A small network was shown many inputs. Here are its activations along a few directions, one row for each input.
In each table, some parts of the input vary, and every possible input appears once, in random order.
A made-up example of a description, with smaller parts first: one of 2 separate values, together with either a single point or one of 11 places along a line or (one of 5 places around a ring, together with one of 6 places along a line).
Shared parts are said once, and a part with two or three values counts as separate values.

Other details of the inputs vary at random and push rows far along two fixed directions, the same in every table; ignore that.

Table:
x1: [ -2  11   4  35  -3   5   3  -6 -12  -4 -29]
x2: [ 23  -7   6 -38  28  -4 -24  13  29  10  -2]
x3: [-22  -9  10   0 -25  12 -11 -12  17 -14  53]
x4: [ -1   3  -4  25   5  -4   5 -24 -14  -2 -26]
x5: [ 10   8   9 -48  22 -12 -18  17  34  10  -9]
x6: [  0   3  -3  28   3   5   1  -3  -9  -7 -37]
x7: [-12  -3   9   4 -38  16   3  14   8  -8  50]
x8: [ 32  -3  -3 -47  32 -13  -9  26  15  16 -11]
x9: [-12 -15   5  -5 -27   9   3  -3   6  -4  51]
x10: [ -8   5 -15  17   4  -9  17  -8 -27   0 -21]
x11: [ 41   8   3 -42  27  -2  -8  40  18  12 -15]
x12: [-11 -11   3  -2 -29  16   1  16  11 -11  38]
x13: [-19 -17  13   5 -26  16 -12 -16  17  -8  50]
x14: [ -9   7  -8  23   8  -5   3 -20 -16  -4 -26]
x15: [  1   7   4  29   1  12   0  -6 -15  -4 -31]
x16: [ 37  -3  -3 -45  31 -13  -8  25  18  17  -8]
x17: [ -8  -1 -13  17   3  -5  15  -7 -28   4 -24]
x18: [-27 -13   9   1 -21  14 -14 -10  17  -8  46]
x19: [ -6   7 -15  16   2  -9  18  -8 -28  -1 -20]
x20: [-28  -3   6 -16 -31   4   5   3   7  -3  40]
x21: [-20 -12   2  -9 -22   8   1   3   6  -3  46]
x22: [-12   5  -7  24   9  -4   2 -19 -15  -2 -27]
x23: [-11  -1  -6  24   8  -1   0 -18 -17   1 -29]
x24: [ -4   7  -4  25   7  -5   6 -23 -14  -4 -26]
x25: [ 33   7  -4 -49  31 -18  -5  27  19  10  -4]
x26: [  3  15   8  34  -1   2   5  -8 -13  -2 -27]
x27: [  8  16  -1  27  -7  -2  20   4 -26   2 -22]
x28: [ -2  -3  -5  26   7   1   0 -21 -17   2 -27]
x29: [ 36   6  -2 -49  32 -19  -3  25  21  11  -5]
x30: [-12 -12   4  -7 -29   7   4  -3   7  -6  52]
Description of these inputs: one of 2 separate values, together with either a single point or one of 4 places along a line or one of 10 places around a ring.
The inputs of x22 and x10 match in every part but the choice among 2 separate values. If x5 is changed in the same way as x22 into x10, which row does it become?
Answer: x20
Change only the choice among 2 separate values in x23. List by row number the other rows that result.
Answer: x17
Start at x26 and move only the place on the line of 4, one step at a time. The first step leads to x1. Which rows follow, in order?
Answer: x15, x6

Table:
x31: [-13  -9   5   1 -30  14   4   3   1  -6  42]
x32: [-15 -11  11  10 -21  12 -10 -11  10  -9  37]
x33: [ 18  -2   2 -34   6  -1  -7  26  20   5  15]
x34: [ -9   6  -7  17 -10  -5  17  -8 -22   0 -10]
x35: [ -9   2  -2  24   0   2   3 -11 -12  -4 -25]
x36: [ -2   2  -6  19  -6  -2  14  -6 -24  -1  -9]
x37: [ 22  14  -7 -22  28 -18   7  16  -4  13 -37]
x38: [ 14  -2   2 -36   7  -4  -4  26  20   4  15]
x39: [  9   0   9 -30  13   0 -20  15  30   4  10]
x40: [-10   6  -1  24   0  -1   3 -20 -12  -2 -24]
x41: [-18 -15  -2  -5 -21   5   2  -5   0  -3  42]
x42: [ 30   8  -5 -17  28 -12   6  16  -5  14 -33]
x43: [ 15  -3   8 -27  11   3 -20  17  30   2  10]
x44: [ 24  13  -9 -21  30 -17   4  20  -2  13 -37]
x45: [ -5   4  -4  27   3   0   3 -18 -12  -6 -20]
x46: [ -7   5  -8  18  -8  -4  16  -7 -21  -2  -8]
x47: [  8   1  12 -33  12  -1 -19  11  30   4  10]
x48: [ -3   0   1  27   1   3   3 -15 -13   0 -20]
x49: [ -8   5  -3  25   1  -1   3 -19 -11  -4 -21]
x50: [-14  -7   2   2 -27  10   5   0   2 -10  45]
x51: [-16 -10  11  10 -25  17 -10  -7  11  -8  36]
x52: [-11  -5  -8  19   7  -1   0 -24 -14  -1 -20]
Describe the family of inputs behind these rows.
Answer: one of 2 separate values, together with either a single point or one of 10 places around a ring
The inputs of x39 and x44 match in every part but the choice among 2 separate values. If x45 is changed in the same way as x39 into x44, which row does it become?
Answer: x50

Table:
x53: [ 15  11   6 -26  20  -5 -11  18  21   5 -13]
x54: [ -2  -4  15  -6 -13   8 -10   5  17  -3  33]
x55: [-14  -4  -9  15 -27   2  27  -5 -28  -4  13]
x56: [-16  -1   2  33 -21  12   7 -15 -17  -5  -1]
x57: [-23   4  -1  27 -18   3   5 -20 -11 -11   2]
x58: [ 12   9  -4  15  15  -4   6  -1 -15   7 -47]
x59: [-18   2   6  33 -20   9   6 -13 -17  -7   0]
x60: [-24  -6  -4  29 -14  11   3 -17 -17 -11  -1]
x61: [ 10  15  -2  14  17  -7   5  -6 -10   2 -36]
x62: [-25  -5  -5  24 -16   8   6 -20 -21  -6   2]
x63: [-22  -5  -4  25 -15   8   6 -22 -20  -6   5]
x64: [ 16  -2   0 -30  25 -11 -10   8  15  13  -5]
x65: [ 14   5 -13   1   4 -12  24   3 -24   5 -18]
x66: [ -3  -2  -2 -16 -20   3   9  23   1  -1  41]
x67: [ 20  -3   2 -21  24  -3 -15  14  22   4 -12]
x68: [ -8  -3  15  -9 -16  10 -10   9  17  -3  29]
x69: [ 20   0   0 -29  25  -7 -12   9  13   9  -6]
x70: [-15 -12   5 -17 -10   4  -9   0  13   2  33]
x71: [ 13   5 -13   0   4 -12  25   4 -25   5 -20]
x72: [ -4 -11   9  -7 -14  12 -13   4  20  -4  29]
x73: [-16   0   8 -14 -14   5 -11   3  22  -8  28]
x74: [  5   4 -10   6  22 -12   6 -10 -17  10 -39]
x75: [ 22   3   6 -25  18  -2 -11  20  18  10 -16]
x76: [ 13  11 -15   8   5 -10  22  11 -27   5 -18]
x77: [  9   4  -8   8  21 -12   5 -12 -16   9 -32]
x78: [ -8   0  13  -9 -13   8  -9   4  20  -6  31]
x79: [ 11   6 -14   1   4 -12  26   4 -27   4 -23]
x80: [-25  -2  -3  24 -15   0   8 -22 -13  -6   2]
x81: [ -5 -11   9  -7 -15  13 -13   5  20  -4  28]
x82: [-21   4   0  27 -17   3   5 -21 -10 -11   3]
x83: [ 14   2  -6  20  20  -5   1 -10 -10   1 -36]
x84: [-20   6   4  31 -18   8   7 -17 -13  -9   3]
x85: [-12   2 -11  23 -26   2  25   2 -29  -5  15]
x86: [ 18   0  -1 -32  25  -6 -12  12  13   9 -10]
x87: [ 18  -2   1 -29  24 -11 -10   7  15  12  -3]
x88: [-15  -8   6 -15 -11   1  -8  -2  19  -3  32]
x89: [-22  -3  -2  25 -14   0   8 -24 -13  -6   5]
x90: [-14  -1   3  34 -21  11   7 -16 -16  -5   1]
x91: [ 22   6  -7 -30  10  -9   8  32   2  10   6]
x92: [  9  13  -1  15  15  -6   5   1 -15   5 -44]
x93: [ -8 -13   7  -7 -10  12 -14   4  21  -7  29]
x94: [  8   5  -9  13  22  -5   1  -7 -15   1 -41]
x95: [-13   1  12 -11 -15  10  -9   7  20  -6  28]
x96: [  7   5  -9  12  22  -5   2  -6 -15   2 -43]
x97: [ 14   2   1 -27  21 -13  -9   7  20   8  -5]
x98: [ -5  -9  -1 -24 -22   2  12  16   2  -1  37]
x99: [ 28   3   7 -21  18  -3 -10  14  18   9  -6]
x100: [-10   0  13 -10 -13   9  -9   5  20  -6  30]
x101: [ 23   6   9 -22  18  -5 -11  17  18   7  -8]
x102: [ -2   9 -10   6  19 -15   7  -7 -12   6 -46]
x103: [-13 -12   5 -16  -9   4  -9  -1  13   2  34]
x104: [  0  -7  12  -6 -15  12  -9   4  17  -2  33]
x105: [ 11   3  -7  19  21  -5   1  -8 -11   1 -41]
x106: [-16  -6  -1  35 -19  11   4 -18 -14  -8  -1]
x107: [ 10   3  -8  19  21  -5   1  -7 -11   1 -43]
x108: [ -3  -8  -2 -23 -22   1  12  14   3  -2  38]
x109: [ 24  -3   3 -18  24  -4 -15  10  21   4  -6]
x110: [-14  -6  -1  35 -19  11   4 -19 -14  -8   0]
x111: [  3  15  -7   9  17 -11   4  -7  -9   0 -42]
x112: [ 17   8   3 -24  19  -9 -11   8  21   2  -5]
x113: [ 18   7   8 -26  18  -4 -12  22  18   8 -15]
x114: [-18  -5  -3  26 -14   7   5 -23 -20  -6   8]
x115: [-27   5  -1  26 -19   4   6 -18 -11 -11  -1]
x116: [-16  -5  -3  26 -14   7   5 -24 -19  -6   9]
x117: [  1 -11   9  -5 -12  11 -13   1  19  -4  33]
x118: [ 21  -1   1 -24  26  -4 -14  11  17   4  -8]
x119: [ 23  -1   1 -22  26  -5 -14   9  17   4  -4]
x120: [ 19   6  -7 -31   9  -9   8  35   2  10   4]
x121: [ -6  -3  -3 -18 -22   3  10  26   2  -1  39]
x122: [ 11   4  -8  14  22  -6   1  -9 -14   1 -37]
x123: [  2 -11  10  -4 -12  10 -12   0  19  -4  34]
x124: [-16  -8   6 -16 -12   1  -8  -1  19  -3  31]
The inputs of x84 and x53 match in every part but one. If x109 is changed in the same way as x84 into x53, which row does it become?
Answer: x67
Describe the family of inputs behind these rows.
Answer: one of 6 places along a line, together with either one of 2 separate values or one of 10 places around a ring
Change only the place on the line of 6 in x71. List by row number the other rows that result.
Answer: x55, x65, x79, x98, x108
